Each row below holds a small network's activations on one record, seen along a few directions.
After each row come some of the record's fields: E, N, H, F.
The largest differences between rows may come from other fields.
Strong random noise was added to every row along 10 fixed directions; ignore it. To show where, here is one row again and again, with new noise each time:
[ 260 -212 -103  326 -256  113  345 -146  -48  123  -24  186  193 -112
  489 -384    4   -1 -239  105 -722  -19   95  275  208 -154  500  134
  318  320]
[  10   97   82  118 -171 -248   68  228 -376   -1   43 -586  109 -274
 -454   99  198  392   38 -201   49  650 -256  273 -277 -111    5  357
  -21   54]
[ -76  152   83  242 -172   39   50  -98  -40  149  210  -74 -279   88
  237  218  -58    1 -202 -293  149 -138 -268  -89 -393   -3  121  483
 -397 -307]
[-210 -251  -84 -266  645 -326  391  186 -433 -155   75 -334  285   -9
 -501   99  -16  133  719  208 -263  672  148  -17  229  -79 -200 -232
  125 -228]
[-173  330  432  427 -674  332  714   -7   -5 -257 -856  -87   64 -214
  260 -343 -250 -532 -457 -600 -354  -81   93   27  -69   86  414 -240
 -295  183]
[-219  346   47  329 -493 -118  264   70 -131 -121 -331   58  -82  114
 -124 -160 -473 -240   26 -598 -268  525  -92   31 -451   70   97 -302
  286 -232]
[ -58 -209 -130  -82   77  158  189   -2  142  193 -205 -246   -4  183
  179  -98   73  -99  137 -185 -528  -56  -29 -256   78 -140   45  231
  123 -227]
[-272  -13 -126  223 -201   92  -47   11  172  402   14  513 -194  186
 -127   -4 -186 -198  121   20   15 -111  269   28   61  -98  182   42
  399 -526]
[  34  -88   80  -72 -165  269  197  117  403  -52 -587   41  158  100
   31 -280   63 -314 -102 -187 -376 -112  163  -81  373   47   85 -426
  245  117]
[-154 -172  262   47  452   25  442  250   46  128 -115  403  163 -166
 -401  207  123 -202  334  362   38  -37  569   35  596  -93   64 -464
   13 -222]
[ 105  -76   66  193 -402  114  117  -54   30 -106   35   29  180 -113
   92 -320  146   61 -381    3   98   99  -86  447  188  111  288  182
   29  299]
[ 505  -93  -56 -258  718 -372  146   21  -80 -364  273  -21  156  243
  318  268 -137  121  240   85 -597  242 -207 -271  -27   93 -207 -773
  -74  277]

[ 286  365  423  380 -148  -91   94  194 -154   -9  -42   -5   54 -531
 -106  287  153  148 -326  -51  155  -13   -7  202 -242  -98  115 -140
 -325  422] -> E is e1, N is n2, H is h1, F is f2
[-128   24  287 -399  490  -31   45  361  -54  -70 -406  -32  172 -292
 -657  329  131  -23  354  545  318 -197  532  -55  581  -70 -149 -693
 -161  117] -> E is e2, N is n2, H is h1, F is f2
[-150  116  180  474 -324  162  376   30 -219  202 -173  -52   43 -414
  -81  -67   80  -33 -156 -168  -87  105  155  245 -130 -200  293  360
  -77   47] -> E is e2, N is n2, H is h1, F is f1
[ 212   99  -53   59 -202  -24 -144   -9   33   68  -67 -225  -21 -133
  133   15  137  190 -234  -95 -131  -38 -232   10 -240 -105    5  241
   21  243] -> E is e1, N is n1, H is h1, F is f1
[ -25  177  127  -70 -135  -64  195  179   94 -281 -401 -269   48  116
 -103  -98  -84 -159   32 -510 -163  366 -219 -132 -159  142 -176 -286
   18   38] -> E is e1, N is n2, H is h1, F is f1
[-340  -23 -107 -313  -99  144 -277   15   23   87 -195 -384 -123   70
 -252   55   74   57   74   74  397 -201   27 -119   62  -24  -94  352
 -149 -228] -> E is e2, N is n1, H is h2, F is f1
[-367 -141   18  183   48   39  277 -192 -492 -145   89  174  259 -215
 -255 -197 -172 -129   58  363   95   27  421  320  270   18  225   -4
 -140 -114] -> E is e1, N is n1, H is h2, F is f2
[-172  -36 -197   61 -338  100  235   39  125    9 -276  -88   64   44
   77 -422  -92  -21  161 -300 -276  485 -114  128  -86  -73   13  187
  605   70] -> E is e2, N is n2, H is h1, F is f1
[-287  100  143   63 -347  143  -10  266  195  230 -431  -46  -79  -55
 -512  -58  112 -162   64 -305  176  135  188   39   70  -45  -16   42
  243 -282] -> E is e2, N is n1, H is h1, F is f1
[ -41  227  134  205 -172  -25 -105  199   57  158 -209 -102 -118 -119
 -374  194   73  -36  -45 -419   -6  206  -15  -99 -381  -94 -126  -84
   88 -164] -> E is e2, N is n1, H is h2, F is f1
[-153  185  110  -89 -108  105  195 -190  111 -332    6   71 -175  101
  501  -56 -237 -146 -145  -44  481 -201 -266   -2 -107  228  -43   85
 -363  140] -> E is e2, N is n1, H is h1, F is f1
[-160  241  133 -245  147  109  -23  -41  -38   46 -349  -95 -290  -12
  159  368 -237 -205   26  159   86 -722  219 -471   10  -68   59 -147
 -538 -108] -> E is e1, N is n2, H is h1, F is f1
[  18 -261  -49 -208  505  -79   44    3  169 -184  332  254  155  224
 -158  -46   41  -39  315   13   60  370    5  -37  156  207 -376 -382
  224  -98] -> E is e2, N is n1, H is h2, F is f1
[ -14 -127  344  -23  665  -43  357  194  301 -136  257  402   83   45
 -201  290  198 -157  284  -16  396  183   88 -118  252  162 -389 -472
 -188 -194] -> E is e2, N is n1, H is h2, F is f2
[-123   83  -20 -293  204    3   97   81 -214 -189 -446 -760   98 -123
  -77   97   -6   49  191 -147 -309   72 -103 -307 -185 -136 -205  -23
 -224  146] -> E is e1, N is n1, H is h1, F is f1
[ 309 -369  112  463  160  -97  328  160  350  305  595  721   91  213
   -7 -156  272    8  125 -315 -328  614  -55  207   86   36  -22   42
  621 -361] -> E is e2, N is n1, H is h2, F is f2
[ 404   60 -152  -47  201 -303 -316    8 -218  -59  234  -32   50 -130
  -18  165  -34  328  -14  158 -281  165  -77   23 -248  -99  -84 -307
  123  414] -> E is e2, N is n1, H is h1, F is f1
[-209  -41 -211  -75 -152  149 -315 -186  254  -90  103  210  -60  263
   52 -232 -112 -134  -61  -65  370  -72  -88   55  -54  191 -161    1
  180 -109] -> E is e2, N is n2, H is h1, F is f2
[-119  -29   23  182  -52 -156  128   13 -105 -260  271  149  145  -14
 -269 -180    0   39   32 -143  352  643 -124  360  -87  204 -132  -43
  123   18] -> E is e2, N is n2, H is h1, F is f1
[-138  170  182 -114  158  -70  -12  158  192  -89  -18   95 -245  194
  -74  358  -51  -83  125 -111  512  -52 -118 -219 -113  127 -239 -156
 -289 -301] -> E is e2, N is n2, H is h1, F is f1
[  62   75  524   91  242  -44  -77  218  -31 -119  289 -156   -7 -185
 -519  422  425   89 -235 -252  701   79 -149    7 -103  206 -256   95
 -780 -164] -> E is e2, N is n1, H is h2, F is f2
[-380   55  -45 -372  -77  175    4  -55  -94 -334 -624 -624   77  144
 -258 -212 -198 -311   97 -337 -144   12   12 -299   -9  160 -179 -180
 -244 -121] -> E is e2, N is n2, H is h2, F is f1
[-147   -9  -64 -128   34  258 -183  -42  247   74 -144  -14  -51  -99
   80   16  108  -63  -33  170  339 -394   87  -78   94  -85 -125  137
  -56  106] -> E is e1, N is n1, H is h1, F is f1
[ 158  105  -62  148 -431  160 -292 -125  335  213   18  526 -211   68
  395  -47  -93    0 -381  203  181 -501   43   91   19   -3  250    2
  192  160] -> E is e2, N is n2, H is h2, F is f1
[  32  119   18 -186 -317  166 -421  110  488  -89 -297  -92  -42  164
 -176  -90  154 -100 -294 -279  336 -107 -192  -39   21  208 -180 -145
   80  116] -> E is e1, N is n2, H is h1, F is f1
[-240  214 -103  186  207 -268 -186   33 -569  331  210  -54 -174 -409
 -421  524 -135  246  312  356  170   -6  266    5 -362 -372   28  194
 -104 -247] -> E is e1, N is n2, H is h1, F is f1
[ 221    0  118  240   54  -66   21   57  -77  295  175  389   -8 -294
   32  212  124  175  -67  431  -40 -217  253  198  139 -217  253    5
  104  142] -> E is e2, N is n2, H is h1, F is f2
[ -54  116  -91 -177 -271  -51 -277  159  -87  176 -272 -585 -116  -68
 -267   98  121  274   69 -138   25  116 -164  -91 -224 -181  -60  391
   79  -63] -> E is e2, N is n2, H is h2, F is f2
[  90   29   69  101  110 -232   92   91 -372   88  168  348   75 -221
 -198  176 -121  120  172  595   36  -26  413  330  333 -114  318 -320
   62   86] -> E is e2, N is n2, H is h1, F is f2
[ -81   -6   49   41  325   97  224 -229   85 -326  130  180  -22  190
  284 -109 -222 -385    8 -401 -104   17  -90 -275 -229  231 -257 -324
 -268  -68] -> E is e2, N is n1, H is h1, F is f1
[-334 -259  -40 -375  368   99   72  -49  -16 -255   97  -96  263   40
 -330 -176  143  -68  283  316  482   79  171   83  516  214 -240  -58
 -119  -66] -> E is e2, N is n1, H is h2, F is f1
[ 259  140  206 -356  -55  242 -293  137  466 -391 -601 -499   97   14
  -47  -31  272 -167 -392 -441   44 -257 -198 -306   61  232 -299 -544
 -365  517] -> E is e2, N is n1, H is h1, F is f1
[ -19  -58   59    0  120   -4   70   78  -12   28   47  -56   39  -34
 -101   97  139   17   40   -3   51   37   -7  -24   66    1  -29   86
 -113 -116] -> E is e1, N is n2, H is h2, F is f1
[ -55  211  110  155 -128 -143 -230  245  411  102  225  639 -221  209
 -438  181  -72  -54   71 -296  586  381  -94   98 -205  196 -289 -384
  397 -335] -> E is e2, N is n2, H is h2, F is f1
[  24  -21  -87  -19 -244    8 -227  135 -109  247 -213 -836   12 -145
 -324  -29  337  269  -69 -430 -347  263 -270  -75 -329 -225  -53  601
  105  -69] -> E is e1, N is n1, H is h2, F is f2
[-460 -111 -285 -431  -36   57  150  -20  -53 -109 -476 -331  114  264
 -210 -387 -268 -157  497   28 -236  203  126 -106  256    3 -110 -100
  433 -234] -> E is e2, N is n1, H is h1, F is f1
[-454  237   52  121  154 -240  174    6 -386  -24  198  175 -181  -20
 -360  217 -371  -93  410  -41  391  346   83   20 -338    5 -190  -10
  -76 -476] -> E is e2, N is n1, H is h1, F is f1
[-321  106  -34   52   90  -31   78 -232 -454  -84  116  207  -27 -126
   41  115 -416  -99  100  426  154 -265  322   85   36   -6  197 -145
 -254  -86] -> E is e1, N is n1, H is h2, F is f1
[ 316   90   73   23  129 -268 -156  143  -85   49  271   -7  -64  -56
  -46  339   89  267    4   78   57  109 -132   28 -169  -52  -44  -21
  -89   94] -> E is e1, N is n2, H is h1, F is f1
[-159  123    0  -19   -3   27   50  -72 -118  -38 -158  -73 -136  138
   68   52 -269 -170   55 -248 -218  -59   -4 -286 -283   15  -49  -78
 -136 -234] -> E is e2, N is n1, H is h2, F is f1
[   2 -203 -508  146   94  -25 -235 -367  -53  373  417  657 -207  238
  483 -121 -408 -116  199  329 -509 -329  271  -78  -14 -176  232    9
  494 -273] -> E is e2, N is n1, H is h2, F is f2
[ 122 -268 -165  -20   10   74   50  -83   95  184  113   98   44  151
  302 -111   89   31  -43  239 -305 -208   62   22  305  -72  256  236
  147  -44] -> E is e1, N is n1, H is h2, F is f1
[ 142  -85 -413 -346 -629  352 -709 -246  349 -196 -393 -477  148  211
  104 -654  107   58 -525 -252 -179 -174 -297   78  -47  153  -75  157
  367  521] -> E is e2, N is n1, H is h1, F is f1

Which values does each new row have?
[ 240  -93  -58 -375  738 -355  -94  250   94  -64  116  -32   59  138
 -326  311   46  156  534  -12 -324  455  -63 -360  -68  -33 -544 -644
  335  -21] -> E is e2, N is n1, H is h2, F is f1
[ -32 -184 -326  100  129 -274 -114  -83 -149   45  542  501   34  167
 -148 -151 -239  117  319  228    6  470  111  268  -22    2  -26  -80
  585 -163] -> E is e1, N is n2, H is h1, F is f1
[ 146 -249 -353 -303  -78   71  111 -180   29 -500 -353 -321  421  198
  289 -787 -150 -102   21 -178 -786  384 -157   64  154  134  -76 -379
  540  560] -> E is e2, N is n1, H is h1, F is f2
[-109  386   35  164 -567 -130 -128  138  -15  -12 -348    1 -166  120
 -262  -72 -353  -65  -70 -489  -77  366 -112  -22 -417   57   24 -282
  343 -140] -> E is e2, N is n1, H is h2, F is f1
[  61   35   69  191 -375  182 -145  -58  174  -89 -152  397   94 -109
  -44 -252    4 -152 -387   47  175 -145  193  312  160  123  161 -276
  142  289] -> E is e2, N is n2, H is h1, F is f1
[ 134  217  288   61 -335   87   -5  175  441 -250 -219   17   83   67
 -179 -116  167 -147 -349 -492  324  221 -246   95   -9  319 -154 -389
   24  200] -> E is e1, N is n1, H is h2, F is f1
[-502  151 -206 -250 -130   26 -158 -176 -192 -209  -41 -256 -166  195
 -105  -15 -350  -77  144  -40  467   -9  -85  -39 -216  147 -108  164
 -215 -258] -> E is e2, N is n1, H is h1, F is f1
[-209  -19  -52   18  -83  -99  -52  150 -284   33 -151 -172  201 -306
 -557  -82  100  125  172  247  164  281  251  295  163 -130   35   23
  214   48] -> E is e1, N is n2, H is h1, F is f2
[ -78  148   45 -113  333 -206  312   24  116 -320   46  162  -93  377
  227  162 -324 -230  299 -227    1  252 -234 -276 -184  217 -296 -484
  -57 -204] -> E is e1, N is n1, H is h1, F is f1
[ 190   21  -92 -102   59 -112 -386   59  275  -31  334  248  -72  199
  -85   47   41  165  -32  -91  251  195 -235   67 -184  138 -279 -186
  287   82] -> E is e2, N is n1, H is h1, F is f1
[ -28   81  392  145  113 -105  573  208 -171 -193   82 -343  127 -134
 -226   86  186   88  102 -462  112  649 -270   99 -215  106 -154  158
 -300  -58] -> E is e2, N is n1, H is h1, F is f1
[-169   68  166  -17   37  144  323   73   20 -171 -612  -59   64  -41
  -38 -134 -184 -360   80 -242 -357  -37  238 -284   42  -21  -27 -440
  -48   12] -> E is e2, N is n2, H is h1, F is f2
[  14   -7  145 -282  287  -77   13  -12  148 -248  237 -167 -194  378
  187  249   26  -25   49 -263  353   -4 -401 -329 -119  299 -290   70
 -533 -288] -> E is e2, N is n2, H is h2, F is f2
[ 190 -167  102  180 -332  255   81  189  637  109 -359  148  121  211
   -3 -439  330 -267 -224 -619 -418  180  -82  -79  196  112    5 -110
  510  -78] -> E is e1, N is n2, H is h1, F is f2
[ 245 -136 -277  -51  195 -161 -420 -271  -68  -80  633  576   -5  176
  216  -51 -196   98  -94  510  117 -209   90  219  138  135   90 -289
  138  196] -> E is e2, N is n1, H is h1, F is f2
[ 177 -144 -427  -16  190 -248 -204 -499 -383 -318  753  361   81  147
  558 -220 -410  179  -50  539  -18  -52 -117  284  -96  134   97  -44
   24  317] -> E is e1, N is n1, H is h1, F is f1
[ -50   62  345   59  155   88  184  171  198   97 -155   49 -202   14
   30  352  135 -222  -52  -72  243 -404   87 -255  127  -14   41   -8
 -500 -313] -> E is e1, N is n1, H is h1, F is f2
[-210  -35   41 -154  116  121  -44  110  131  123  -94  -33  -28 -101
 -286   56  150   39  153   92  343  -37  107  -29  103  -73 -185  150
   34  -65] -> E is e2, N is n2, H is h1, F is f1
[  53   71 -191 -253  169 -138 -247  -91  -83 -357   67 -499   28  213
   68   -1 -132   56   67 -374 -130  298 -424 -223 -426  150 -389 -106
 -133  117] -> E is e1, N is n1, H is h1, F is f1
[  39    8   88  263   40  128    5  -65  227   42  238  269  -96   50
  169   58   91 -140 -185 -303  153  -51 -127  -41 -197   87  -94  116
 -186  -99] -> E is e2, N is n2, H is h1, F is f1
[-286 -528 -392 -386  199   51  151  -53   18   -4   66 -290  231  309
  -81 -560   98   66  519   30 -295  479  -72   53  340    6 -173  420
  592 -260] -> E is e2, N is n1, H is h1, F is f2
